Each row has a name. Each question is about the rows just above it.

z324: [  9 -22 -13  30  20  23   6  -7 -41  18 -28   3   4   5  24  20  30 -22
  -5  12 -32   5  16  30   5 -25  30  11  42  -4 -12   5   0   0  25  22]
z851: [ -15  -14  -13  -35  -30  -16   -8   34   30  -31   13  -25   20   25
  -33    1  -35  -11   11   -5   36 -102  104  -36    8  112   -9   21
  -65   -5  -17   22   50   27   44  -14]
z542: [  9 -22 -13  30  20 -34  19  -7 -41  18 -28   3   4   5  24  20  30 -22
 -21 -21 -32   5  16  30   5   9   7  -3 -39  27  17  -2   8 -67  24 -35]
z851 without one entry, shuffled: [ -35   34  112  -33  -35    8   -5   21  -17  -36  -65  -14   -9    1
   44  104   50   20  -30  -11   36   -8  -15   13   30  -16   27   -5
 -102   25  -13   11  -25  -14  -31]. Gone: : [22]
Which entry of z851 is missing from [  11  -31   50  -15   20   -5  -35    8  104   -9   34  -30   -5   25
  -14 -102   44   -8   27  -33  -17  -36  112   13   21  -65   36  -11
  -14  -13  -25    1  -35   22   30]? : [-16]
z851 without one entry, shuffled: [  -9  -65  -11  -14   13   30   34  104  -35   44   22  -14  -25   50
  -36  -33   -8   21   -5  -15    1   20   11  -35   36  -17  -16  -13
 -102  -31   27  -30   25    8   -5]. Gone: : [112]
Which entry of z851 is missing from [ -11  104   36  -35   21   30   27   50   11   13   -8   -5  -14   25
   22  -25   44 -102   34  -17  -33  -13    1    8   -5  -30   20  -35
  -36  -65  -31  -14   -9  112  -16]? : [-15]
z324 without one entry, shuffled: [ 30   0 -32  18   3  30   5   9  30   5   5  16  -7   5   4  25  24  23
 -41 -22 -22   6  -4  42  -5  30 -25   0  20  22  12 -12  20 -13 -28]. Gone: : [11]
Shuffled z324 with one entry gone: [ -4   0  16 -13 -28  30  30  30 -12   5   5   4  24  -7 -22   5  -5 -32
  42   0   6 -25  11 -41   5   3  12  18  25  22  20  30  23  20 -22], missing : [9]
Which entry of z542 is missing from [  9 -67  -2  20  19  -3 -21  17  24   5 -34  30   5  16 -28 -22 -13   3
   5  24 -39  30   4   9  18  27   8 -32 -22   7  30  -7 -41  20 -21]? : [-35]

z240: [  5  30  27 -46 -31  98]
z966: [  4 -20  38 -20 -47 -21]
z333: [  3  30 -43  -6 -28  -7]
z195: [  4  26   0 -48  71 -47]
z627: [  5  36 -48  -8 -54  96]
z100: [ 94  36 -47  93 -16  -5]
z43: [  5  27 -27 -46  90  -9]
z18: [  4  34  37 -35  34  35]
z327: [  4  42  35  -1 -47 -45]
z789: [  4  28  23 -47 -19  79]
z530: [  4  30 -41 -17  -7 -13]
z914: [  4  37  37 -22 -46 -15]
Which entry of z100 is missing from [ 94 -47 -16  -5  36]? : [93]
z966 without one entry, shuffled: [-20 -47  38 -20   4]. Gone: : [-21]
Shuffled z18 with one entry gone: [ 34  34 -35   4  37], missing : [35]
Which entry of z333 is missing from [ 30 -43 -28  -7   3]? : [-6]
Which entry of z333 is missing from [-28  -6  -7   3  30]? : [-43]

z937: [  3 -93  29 -65 -40  51 -42 -50 -37 -35  -5 -79  27 -19 -28 -86  64 -32
  54  37 -68  44  38  22 -81 -59  20  19 -15 -31 -62 -38 -54  35  18  27
   5  -4 -57]
z681: [   3 -105   43  -72  -56   57   -2  -59  -50  -56   -1  -95   42  -13
  -33 -106   86  -30   58   53  -78   45   48   34  -91  -73   36   20
  -20  -35  -80  -46  -60   11   29   25   -4   12  -80]
z752: [ -1  -7 -49 -63  32 -55 -66  14  34 -50 -77 -59 -46 -70  -6 -26  16 -66
  43  47 -20 -23  -7  58 -34  24  47 -76 -69  68   1  61 -66  76  77  36
  42  -7 -40]
z6: [ 82   2  34  34 -32  26   8  66 -54  26  28   9  28  16  85  -4  -7  -7
 -26  26 -55 -54  66 -78 -22 -54 -77  46  76  -9 -44 -36  55 -53 -21  34
   8  -4 -57]
z895: [ 82   2  34  34 -32  26   8  66 -54  26  28   9  28  16  85  -4  -7  -7
 -26  26 -55 -54  66 -78 -22 -54 -77  46  76  -9 -44 -36  55 -53 -21  34
   8  31  23]
z729: [  6 -36 -24 -36   0 -16 -38  -7  -7  13 -27 -27 -28 -38  -3 -19 -20 -43
  10 -13 -39   0   1 -31 -43 -19 -39  -4  -4 -13 -13 -13 -28 -17 -17  17
  16 -43   6]
z681 without one entry, shuffled: [  20  -30  -95  -78   11 -105  -46  -80   34   29  -80  -72   36   58
   86   42  -50   53    3  -59  -35  -60   25   45  -73  -91   48  -56
   57   -1  -56  -13   12  -20   -2  -33   -4 -106]. Gone: : [43]
Shuffled z937 with one entry gone: [-42 -40 -50 -59 -38  35 -62 -81 -35 -65  18 -15  20  37 -32   3 -37  38
  22  19 -54  51 -31 -19  27 -79  -5 -28  44  29  27 -93 -57  -4   5 -86
 -68  54], missing : [64]
Shuffled z681 with one entry gone: [ -20   43   11  -60  -95 -106   34  -91   -1  -33  -13   45  -35   86
   42  -30  -80   58  -80 -105   -2  -78  -46   48   12  -50   29   53
   36   57  -56  -56    3   -4  -73  -59   20   25], missing : [-72]

z332: [-27  89 -16  33  32  25]
z725: [-77 -23  19 -35 -57  85]
z214: [-36 -23  19 -35 -24 -47]
Shuffled z214 with one entry gone: [-24 -36 -35 -47 -23], missing : [19]
z725 without one entry, shuffled: [-35  19 -57  85 -23]. Gone: : [-77]
z332 without one entry, shuffled: [ 32 -27  89  25 -16]. Gone: : [33]
Shuffled z214 with one entry gone: [ 19 -24 -47 -36 -35], missing : [-23]
z214 without one entry, shuffled: [ 19 -47 -23 -36 -24]. Gone: : [-35]

z190: [-62 -64  14  40 -43  39]
z658: [ -2 -40  -3  99  33 -18]
z788: [-10  12 -11  14  43  67]
z709: [27 54 23 -1 28 49]
Which entry of z709 is missing from [49 28 -1 23 27]? : [54]
Which entry of z709 is missing from [49 -1 23 54 28]? : [27]
z788 without one entry, shuffled: [-10  14  43  67  12]. Gone: : [-11]
Which entry of z190 is missing from [ 39  14 -62 -43 -64]? : [40]

z616: [  3  14  69  13  -7   7  -5 -20   3 -25   8]
z120: [ -1  50 -33 -25   5  14  -8  -6   9  -5  22]
z395: [  7 -84  98  11   3  -2   1 -12  -4 -13  -8]
z608: [  5 -28  33  30   7  31   8 -20  30 -24  14]
z341: [ -2   2 -15  -8   2 -24   0  -3   1   7   1]
z603: [  5  31 -65  -3  -8   6  -4  -1   4   7  13]
z905: [  2 -33   6  32  10 -23   7  24 -28  27 -26]
Which entry of z603 is missing from [-65  13   5   6   7  -4  -1  -8   4  31]? : [-3]
Shuffled z608 with one entry gone: [  7  30   5 -24   8  30 -28  14  33 -20], missing : [31]
Which entry of z608 is missing from [ 14  33 -28 -20  30   5   8  30 -24  31]? : [7]
Shuffled z608 with one entry gone: [  7   8  33  31 -24   5  30  30  14 -20], missing : [-28]
z341 without one entry, shuffled: [ -8 -24   2   1 -15   1   0   2   7  -2]. Gone: : [-3]

z565: [  5 -29 -71 -28  57  60]
z438: [ 42  56  20 -16  67 -42]
z34: [ 42  56  20 -16  67  82]
z296: [ 52  -7  33  35 -44  42]
z664: [34 27  3 15 10 30]
z286: [ 42 -35  20 -16  67  82]
z407: [ 36  -3  16 -71 -73 -26]
z352: [-38  49 -23  49 -55  48]
z58: [ 43  21 -29 -67  25 -11]
z34 without one entry, shuffled: [ 42  56  82  67 -16]. Gone: : [20]
Shuffled z565 with one entry gone: [-28  60 -71   5  57], missing : [-29]
z296 without one entry, shuffled: [ 42  -7  35 -44  33]. Gone: : [52]
z58 without one entry, shuffled: [-29  25  21  43 -67]. Gone: : [-11]
z407 without one entry, shuffled: [-71 -26  16  36 -73]. Gone: : [-3]
z352 without one entry, shuffled: [ 49 -23 -55 -38  49]. Gone: : [48]

z855: [  0  24  29 -18  -4 -35   0 -25  -3  29  56  17  27 -43  11 -26   3  22
  -4  28   6 -35   6 -36   4   9 -86  50  34 -69 -82  -6  -2]
z113: [  1 -15 -19  19   4  44  -1  16  36 -23 -57  18 -39  24   2  40  17 -33
  39 -38  -8  43  23  29  31 -21  49 -52 -45  53  46   5   4]
z991: [  1  -7 -20   3   5   7   8  18 -20 -14   0 -17  13  21 -17  -5 -20  12
 -16   6  -8   7 -21  18 -16   2  41  -2   7  30  33  -1  -2]
z730: [ 12 -24 -45  10   8  17 -16 -14  14 -28 -30   6   3 -15   5  -3 -20  -2
  21  -8 -11  19   5  -3  22  -3  -4 -35 -14 -11  -6 -23 -42]
z472: [ 11  -8 -24   4   5   2 -11 -26  19 -13 -13   9   0 -24   4   2 -11  -1
  24  -4 -10   8   9 -16  25  -5 -29 -16  -6 -22 -36 -18 -29]
z877: [  1  -7 -20  -9   5   7   8  18 -20 -14   0 -17  13  21 -17  -5 -20  12
 -16   6  -8   7 -21  18 -16   2  41  -2   7  30  -4  -1  -2]
z483: [  1   4   5  -2  -2  -1 -19 -16  25   4  -3  24 -12 -27  13   7  13 -10
  25  -9   1   0  21 -14  31 -21  49 -52 -45  53  46   5   4]
z587: [  7  -6   1  -7   7 -27  -8 -40  -6  -3 -11  -8  19  14  12   3  16  15
 -12  12  19 -21   0 -31 -14  22 -16 -18   8  -7 -24  23  23]
z279: [  1   4   5  -2  -2  -1 -19 -16  25   4  -3  24 -12 -27  13   7  13 -10
  25  -9   1   0  21 -14  25  -8 -44  -4 -10 -25 -39  -9  -7]
Shuffled z855 with one entry gone: [-18   0  11  -2 -26   6  29   0 -43 -69  28  -4  17   6 -25  27 -35   9
 -82  29  22  24   3  34  -3 -35 -36  56   4  50 -86  -4], missing : [-6]
Shuffled z855 with one entry gone: [ -6   3 -18   6  56  -4   0  50 -69  -4 -25  -2 -36  17  11  24 -26  29
  27 -43   6  22 -35 -35   0   9 -82  28  29  -3  34 -86], missing : [4]
Which entry of z991 is missing from [  5   7   2  -1  18  -5  -7   3  -2  13   0  30   7 -14   7  21 -16  -2
 -20  18 -17 -17 -16   6 -20   8  41  12 -21  33 -20  -8]? : [1]
z730 without one entry, shuffled: [  3 -11 -30  14  22   5 -11  19  17  -6   5  -3 -45 -23 -14 -35 -42  -3
  10  -4  21 -20 -16 -15 -24  -2  -8 -28 -14   6  12  -3]. Gone: : [8]

